Each row below holds a small network's activations on one input, seen along a few directions.
In each table, some parts of the input vary, and every possible input appears once, in random order.
Descriptions start from the smaller parts, as in this example, which fits no table here: ring(8) and (point or ring(11) or (values(3) and line(6))).
Shared parts are said once, and a part with two or three values counts as separate values.

Other details of the inputs shift rows strongly along two fixed directions, in all tables alike. That doesn't count.

Rows:
row 1: [-11.4  -4.1   0.3 -12.1 -18.4  46.2 -41.7  13.4  14.0 -10.8  36.7]
row 2: [-48.9   0.4  32.2 -40.7  47.6   6.6   4.7  50.5 -18.5  31.3 -19.3]
row 3: [-26.2 -14.6   4.6 -43.1   5.0  20.6 -12.8 -14.7  -1.7 -23.7 -13.9]
row 4: [ 36.0  -4.7 -13.3 -15.8 -18.8   2.3  16.1 -15.3  15.2 -18.5  14.7]
row 5: [ -4.1 -19.8   9.4 -27.6 -12.8  16.5  30.4   4.4  14.6 -37.3  36.0]
row 6: [ 23.5   7.0 -17.8  -4.4 -19.3  -5.2  20.3 -24.2  23.5 -20.5   6.6]
row 7: [-11.8   9.5  -3.8  -0.9 -19.0  33.5 -35.7   6.6  17.8  -6.4  28.7]
row 8: [ 24.9  27.8  12.3  64.2  13.0 -39.6 -12.5  14.3 -49.2  39.8 -50.4]
row 9: [  7.9 -25.9  -9.3 -46.3 -20.9  12.5  -7.4 -26.9  19.5 -11.5   5.4]
row 10: [-17.8  27.3  23.4  45.5  33.5 -24.0 -21.4  16.7 -61.9  31.3 -58.9]
row 11: [ 54.4   4.1  -9.9  19.6 -15.7 -29.1  44.2 -13.3  14.3  -6.3   2.1]
row 12: [ 50.2  33.8 -21.1  22.9  -4.7 -55.9  46.9  33.5  42.0  57.0 -15.9]
row 13: [-27.0 -20.4 -15.8  -9.4 -14.4  45.5 -29.2  -2.2   9.8 -14.3  48.9]
row 14: [ 56.5  -3.7 -21.0  -1.8 -21.3 -22.1  13.7 -24.8  24.0   1.0 -12.2]
row 15: [ 59.7  28.5 -32.5  84.9 -19.8 -53.9   5.6  -2.9  21.5  34.2   9.2]
row 16: [-24.6 -25.1   1.9 -47.8  -0.9  15.8 -13.6 -24.6   4.5 -16.1 -11.6]
row 17: [-80.0 -14.0  54.8 -25.7  58.2  13.4  13.7   8.3 -56.0 -22.1 -28.6]
row 18: [-17.0  -7.2  -9.9   2.5 -15.1  24.9 -29.2  13.8  14.1 -10.2  49.4]
row 19: [-10.6  -5.4 -25.6  16.6 -19.8  19.9 -17.5  -9.2  17.6  -5.0  40.2]
row 20: [-33.6   6.6  40.9  19.3  63.5 -28.1  25.4  -3.6 -65.2   8.1 -67.0]
Description of these inputs: values(2) and (point or line(4) or line(5)).
- The inputs of row 14 and row 3 match in every part but the values(2) part. If row 1 is changed in the same way as row 14 into row 3, which row does it become? => row 7
- Which other rows does row 20 become when the line(5) part takes its other values? List them by row number. => row 3, row 6, row 16, row 17

Rows:
row 21: [ -6.3 -31.3  -9.1 -22.6 -30.2  40.4 -15.2 -19.2  16.0 -35.3  40.0]
row 22: [ 32.2  11.7 -26.2  20.0 -37.3  10.4   7.5  -7.6  28.2 -19.7  39.0]
row 23: [  2.7  -1.1   7.0 -16.3  -9.4  -4.1   5.9  26.9  10.2   5.7  10.2]
row 24: [-25.3  -8.6 -15.8  23.5  16.4  -7.8   3.2   2.0  19.7  25.1  36.5]
row 25: [ 45.1  41.5   1.6  80.8  16.7 -48.9  12.3   7.0 -19.1  44.5 -34.0]
row 26: [ 25.3   9.0 -11.9   0.7   4.1 -26.4  10.1 -13.1   8.3   7.8 -24.7]
row 27: [-40.9   9.1  37.7   3.4  54.8  -7.1  14.8   7.6 -57.9   3.6 -46.1]
row 28: [-39.3 -11.7  20.5 -38.8  40.6   8.7  -5.8 -13.8 -35.7  -9.3 -28.1]
row 29: [ 71.6  37.1 -12.2  87.6 -11.4 -70.7  14.6  -1.5   4.2  47.2 -31.5]
row 30: [ 56.1  15.1 -20.5   9.3 -30.5 -12.6  29.3  24.4  39.2  11.1  28.3]
row 31: [-51.8 -21.2  43.5 -24.7  74.5  -1.5  -4.7 -14.2 -69.8  -1.9 -54.3]
row 32: [  4.3  -3.4   1.5 -11.3   2.1  -5.8   9.1  16.6  -2.5  21.6 -10.6]
row 33: [  7.2  14.8  19.9  22.8  25.9 -33.1  16.9  -0.6 -24.2  40.5 -59.5]
row 34: [  9.3   9.9   2.0  29.3  35.0 -28.5 -17.7   3.1 -38.5  45.2 -40.5]
row 35: [ 16.0  11.6 -14.7  29.6 -21.7 -18.8  -9.1   2.1  13.2  -2.2   0.9]
row 36: [  7.4  -8.4  15.5  14.9  23.9 -24.5  24.9 -17.0 -29.0   8.2 -40.5]
row 37: [-28.3 -20.3   3.8 -62.9   5.5  35.7 -16.9  15.6   3.9  -7.5  17.2]
row 38: [ 13.4  13.4   0.6  19.5  11.8 -36.1  20.6  -7.7 -10.2  20.9 -47.6]
row 39: [ 19.5  17.4   3.6  37.2  24.0 -28.9 -15.2 -13.7 -20.3  37.6 -41.5]
row 40: [-14.9  -6.3   1.4  -7.8   0.5  16.4 -25.1  13.3 -14.1  18.5   1.6]
row 41: [  7.2  -7.5 -11.5 -30.4 -42.9  12.8  13.8  -3.0  39.2 -34.0  39.0]
row 42: [-18.9 -19.5   0.5 -20.8 -20.2  56.0 -13.9  -0.3  11.4 -49.3  53.7]
row 43: [-38.8 -10.1  14.0 -18.2   4.4  25.7 -32.9  29.7 -16.5  -0.8  17.4]
row 44: [-10.1 -11.6  -7.0 -15.3  -0.1  18.0 -22.0 -24.3  -3.0 -15.5   8.8]
row 45: [-33.3  -0.2   0.9 -49.7  -9.9  41.0  -0.8  18.6  19.4 -40.8  28.5]
row 46: [ 58.2  30.9 -13.9  65.9  -2.2 -39.8  12.8  17.3  -3.1  40.0  -3.3]
row 47: [ 46.3   6.7 -32.2  -6.2 -58.9 -11.6  21.1   2.1  67.7 -22.2  36.0]
row 48: [-85.2 -22.0  31.1 -33.2  35.7  44.5 -36.4  -9.4 -54.2 -17.2 -18.9]
row 49: [ 21.3   9.2 -21.8  19.8  -5.6 -16.3 -15.4 -18.3   8.8   5.6 -13.2]
row 50: [ 16.1 -24.0 -13.9 -36.9 -50.5  22.7  15.7  -2.3  47.2 -47.1  55.1]
row 51: [ 67.4  -3.1 -28.7  39.3 -15.5 -32.5   7.1 -36.4  13.7   4.2   2.7]
row 52: [-29.5  -7.5  33.4  30.2  41.1 -16.2 -11.6  -6.2 -63.5   3.5 -40.1]
row 53: [-40.6  -5.3   6.8  -6.7  10.1  18.9 -26.8  -4.3 -20.3  -4.2 -18.0]
row 54: [ 36.4   6.8 -25.0  10.7 -47.6   9.5  -8.7  -7.4  43.6   5.6  25.8]
row 55: [ -5.2   8.1   7.9 -26.1 -10.4  27.9  10.1  21.6  23.1 -13.4  23.8]
row 56: [-22.2 -17.5 -19.2 -22.4  -4.0   7.3  27.7   7.0  50.6   4.1  53.5]
row 57: [ -4.5  -5.7  -0.1 -41.5  -4.8  18.7  -4.9  -1.4  20.9  -6.5   6.2]
row 58: [-12.0  13.4  -6.8   7.6  -3.7  17.4 -12.6   9.0   1.9 -17.1  12.1]
row 59: [-55.4 -14.2  18.9 -23.5   3.0  35.0 -29.0  -2.3 -20.5 -30.5  14.8]
row 60: [-49.3 -12.1  38.0 -21.1  42.4  20.5   8.6   8.7 -46.2 -21.4 -17.3]
row 61: [ 12.2  -3.7 -11.1 -15.9 -20.8  -2.0  19.6 -18.2  15.5  -7.0   4.3]
row 62: [ 36.5  10.4  -8.3   0.1 -35.0 -14.1  19.1   9.8  42.9   2.2  14.3]
- What do these inputs look like to the network? => values(2) and (point or (line(4) and line(5)))
- The inputs of row 21 and row 36 match in every part but the values(2) part. If row 58 is changed in the same way as row 21 into row 36, which row does it become? => row 45
- The inputs of row 35 and row 47 match in every part but the values(2) part. If row 48 is changed in the same way as row 35 into row 47, which row does it become? => row 61
- A walk changes only the line(5) part. It starts at row 23 and steps to row 62. List the rest of the walk in order. => row 47, row 41, row 50
- A walk changes only the line(4) part. It starts at row 51 and steps to row 21. List the rest of the walk in order. => row 52, row 42
- Which other rows does row 25 become when the line(4) part takes its other values? List them by row number. => row 29, row 39, row 54

Rows:
row 63: [  4.2  -0.9   2.9  -1.3  16.5 -25.7  21.3  -9.8 -10.4   9.3 -26.4]
row 64: [-35.1   2.4  23.8 -20.6  34.8   6.8  -5.9  12.5 -21.7   4.1 -25.5]
row 65: [  6.7   6.2  -0.8  -4.8 -10.3   1.6   8.3   3.9   3.7  -9.7   4.6]
row 66: [  4.1  -8.3   8.7  -0.6  12.5 -21.4  24.0 -17.9 -12.0   2.1 -24.0]
row 67: [-42.8 -10.4  25.6   3.1  30.7  12.0  -7.2  -1.2 -35.1 -11.2  -4.9]
row 68: [ 79.1  16.6 -36.0  53.9 -45.6 -40.0  -9.9 -26.6  24.1  12.6  -9.5]
row 69: [ -4.2  11.6   3.9  24.7  11.1 -10.0   0.1  11.1 -11.6  15.1 -12.6]
row 70: [  5.1  13.4   6.3  12.6   7.3 -10.1  -6.1  14.8 -12.6  25.4 -17.5]
row 71: [-35.5 -26.4  -2.8 -68.3 -14.4  43.9 -18.5  10.2  25.2 -17.4  32.9]
row 72: [-35.2 -15.7  -3.3 -40.1 -17.1  54.8 -33.3  22.7  16.4 -19.9  47.5]
row 73: [ 46.0 -12.3 -49.9 -11.1 -58.3  25.5 -15.5 -42.6  54.8 -28.0  46.2]
row 74: [ 28.5   6.3 -28.0 -18.5 -58.1  21.6   5.4   8.3  62.0 -19.7  51.1]
row 75: [ 12.3   8.9   4.0   5.9  16.5 -16.9  -0.1  10.0  -8.2  27.9 -23.0]
row 76: [  2.8   8.2  -2.5  32.9   8.4 -11.7 -12.4   8.8  -7.3  26.4   3.3]
row 77: [ 15.5   6.5   1.8   1.1  10.3 -17.8  16.6  -2.2  -4.2   3.6 -16.5]
row 78: [-47.0  -9.5  21.9 -30.2  32.4   5.8  -2.6   4.3 -21.1   5.3 -27.5]
row 79: [ 62.9  16.5 -12.8  42.4 -23.9 -39.8  34.8 -13.7  15.4   7.2  -7.5]
row 80: [  3.6  -3.6   5.3  15.5   2.9  -3.4  10.0  -3.7 -12.2  -8.2  -1.9]
row 81: [-50.8   1.3  21.2   8.5  34.0   9.4 -18.1  11.7 -30.4   7.3  -8.8]
row 82: [ 12.3   0.1  11.9   6.3  16.1 -18.9  20.2 -10.3 -15.2   0.8 -23.8]
row 83: [-30.3 -15.8  -1.4 -36.5 -14.3  44.9 -13.4  10.2  10.7 -37.1  40.8]
row 84: [ -2.2   4.8   0.2  25.3   8.7 -10.6   2.4  -0.5 -10.4   4.2   2.9]
- What do these inputs look like to the network? => values(2) or (line(4) and line(5))
- Which other rows does row 67 become when the line(4) part takes its other values? List them by row number. => row 76, row 81, row 84
- Which other rows does row 80 become when the line(4) part takes its other values? List them by row number. => row 69, row 72, row 83
